Each row below is a small network's average activation on inputs in which a field has the value named, seen along a few directions.
Related values have similar rows: they may be neighbours, one step apart, or belong to one group.
(in the rows, 500 means zero)
Random noise pushes rows far along 7 fixed directions. That doesn't count. These rows show it; they differ only by the noise:
[436 462 341 474 646 562 602 507 340 531 513 423 617 616 380 343 639 557
 518 413 664]
[530 312 365 558 511 497 577 677 496 388 641 463 554 427 274 652 492 507
 672 511 451]
[578 475 485 551 660 399 573 582 448 435 644 407 568 341 417 567 606 541
 576 482 532]
[658 754 651 368 565 491 577 103 707 514 387 623 383 436 759 231 691 607
 166 531 726]
[162 246 562 539 735 569 720 539 355 653 424 124 591 469 300 401 641 614
 821 133 563]
[456 288 472 816 780 217 417 597 102 461 580 398 682 531 422 304 509 554
 543 580 354]
[832 496 585 461 308 431 561 378 906 349 563 723 250 304 630 642 340 553
 375 721 411]
[596 472 211 492 413 579 441 519 476 326 568 738 586 651 351 437 544 447
 351 701 556]
[449 504 469 362 586 566 611 608 493 622 577 338 424 432 601 595 374 492
 597 416 509]


Field PEV:
zos: [422 498 573 720 550 436 440 473 434 394 540 439 726 450 219 480 709 428
 660 349 525]
kug: [785 375 808 818 395 129 491 276 650 335 382 656 387 347 660 426 489 734
 381 747 217]
virat: [695 596 568 512 495 384 691 609 418 559 532 419 541 407 469 611 570 668
 638 422 631]
muzok: [783 468 316 536 605 375 699 641 370 491 628 413 505 543 447 567 582 689
 581 482 603]
boku: [195 390 285 364 457 668 391 747 340 516 527 478 567 673 435 612 423 307
 574 525 361]
govim: [582 386 600 536 409 543 674 148 761 479 377 592 434 690 332 213 646 691
 467 369 695]
tuz: [901 575 458 645 713 271 510 552 423 406 737 511 624 468 332 565 613 555
 584 532 645]
fepe: [223 672 682 495 923 420 368 612 212 670 581 220 601 292 720 464 617 407
 519 407 475]
nam: [546 760 684 573 648 315 454 425 449 453 559 333 686 238 376 550 854 441
 516 319 703]
vek: [700 624 369 486 384 528 471 493 445 501 429 644 585 657 413 465 571 585
 447 541 695]
zezo: [676 206 651 824 498 171 571 645 405 545 530 396 530 476 322 592 324 709
 829 417 351]
runi: [751 748 529 541 411 346 347 477 492 430 442 683 417 494 781 476 449 545
 223 767 415]
kovos: [652 746 409 320 439 636 486 390 671 424 575 685 438 591 588 503 551 435
 178 581 688]
The values of PEV form a ring.
- Going along PEV from govim by way of its neighbour tuz, in what order are kug, muzok, fepe, nam met? => nam, kug, muzok, fepe
- Which values are neighbours of virat? Give them in the order they are listed. => vek, runi

Field DAVUK:
pekod: [553 635 433 397 532 536 675 593 456 603 441 433 516 477 522 546 616 597
 631 401 653]
vated: [386 837 609 308 492 642 449 370 585 526 327 523 648 399 531 550 890 482
 374 354 744]
digov: [241 518 716 556 535 657 447 420 608 523 328 365 419 520 642 462 487 362
 504 343 412]
zifor: [398 522 750 512 441 544 471 483 679 487 483 371 487 243 409 700 451 375
 681 397 474]
nep: [340 293 452 698 536 471 357 364 274 546 393 537 677 641 290 107 566 537
 518 424 556]
reras: [437 636 434 449 834 422 576 542 242 600 565 366 599 458 568 336 640 531
 378 487 634]
vofo: [446 625 331 490 631 540 458 579 346 577 656 411 532 644 619 463 417 349
 472 455 513]
petug: [411 543 473 433 304 654 445 349 518 558 319 584 577 685 445 391 671 438
 402 441 625]
tilin: [420 410 603 553 501 476 627 505 449 529 467 415 391 460 612 488 491 626
 512 508 359]
luv: [312 444 682 433 475 486 444 633 578 499 578 421 364 228 739 778 394 404
 478 605 286]
sila: [641 615 640 669 614 192 411 346 311 530 528 429 582 506 582 380 493 585
 473 489 494]
nesod: [598 644 462 413 620 537 658 556 477 434 491 390 555 385 455 566 818 633
 582 373 687]
vumov: [326 475 547 534 659 541 336 488 327 614 474 512 576 471 445 301 519 467
 445 461 545]
vafa: [335 257 460 484 561 500 535 553 434 671 550 359 377 641 641 502 105 436
 636 411 299]
ritiv: [770 497 458 411 667 346 647 508 614 391 653 493 516 472 350 492 636 641
 517 525 589]
The values of DAVUK form a line.
- Going along DAVUK from digov by way of its neighbour vofo, in what order are vated, reras, petug, tilin, ritiv met? => ritiv, reras, tilin, vated, petug
- Which values are neighbours of nep? Give them in the order they are listed. => zifor, vumov
- Fewest steps between pekod and vafa? => 6

Field GEZUN:
mog: [790 589 705 628 546 158 279 429 451 529 642 749 370 341 868 376 219 503
 177 865 330]
sud: [583 638 217 464 441 654 519 686 384 375 665 564 521 620 524 600 534 463
 468 588 607]
bamu: [280 525 517 381 538 545 298 636 480 399 693 442 524 230 604 738 494 285
 512 658 164]
tir: [740 656 407 240 451 555 733 748 381 786 533 258 400 585 620 728 192 693
 707 364 685]
zik: [438 517 377 389 511 566 495 456 576 379 509 562 553 557 437 564 768 359
 431 423 530]
lek: [407 760 313 287 593 536 353 761 286 606 577 477 545 392 663 618 510 365
 361 586 470]
kade: [632 613 679 439 736 385 621 404 687 385 535 471 439 232 486 469 656 557
 507 438 551]
mus: [587 413 574 494 652 473 644 543 497 702 574 273 474 439 501 427 368 646
 710 309 633]
mun: [633 404 576 553 406 523 726 441 765 353 419 505 441 309 413 611 720 679
 593 471 499]
kiv: [511 481 541 510 412 499 629 454 456 571 362 417 567 575 399 533 557 622
 658 291 636]
litez: [402 215 684 765 374 381 562 649 657 342 492 345 611 278  92 771 602 475
 944 293 332]
voku: [378 722 587 469 668 533 363 418 447 615 544 367 523 317 638 581 492 337
 498 344 580]
dusod: [743 662 496 391 639 485 658 663 449 679 707 378 290 615 842 657 240 564
 536 465 525]
reti: [950 638 621 615 660 159 686 421 475 622 597 319 412 489 564 408 474 680
 578 460 692]
bezo: [559 565 375 369 367 583 409 562 632 433 696 623 406 555 687 647 181 292
 238 754 391]
letu: [517 380 626 546 489 402 580 388 645 528 410 605 457 420 444 444 533 686
 458 596 538]
The values of GEZUN form a line.
- Going along GEZUN from kade by way of its neighbour bamu, in what order are sud, lek, litez, reti, bezo met? => bezo, sud, lek, reti, litez
- Which values are neighbours of mog? Give them in the order they are listed. => mus, letu
- Which values are neighbours of tir? Give them in the order they are listed. => kiv
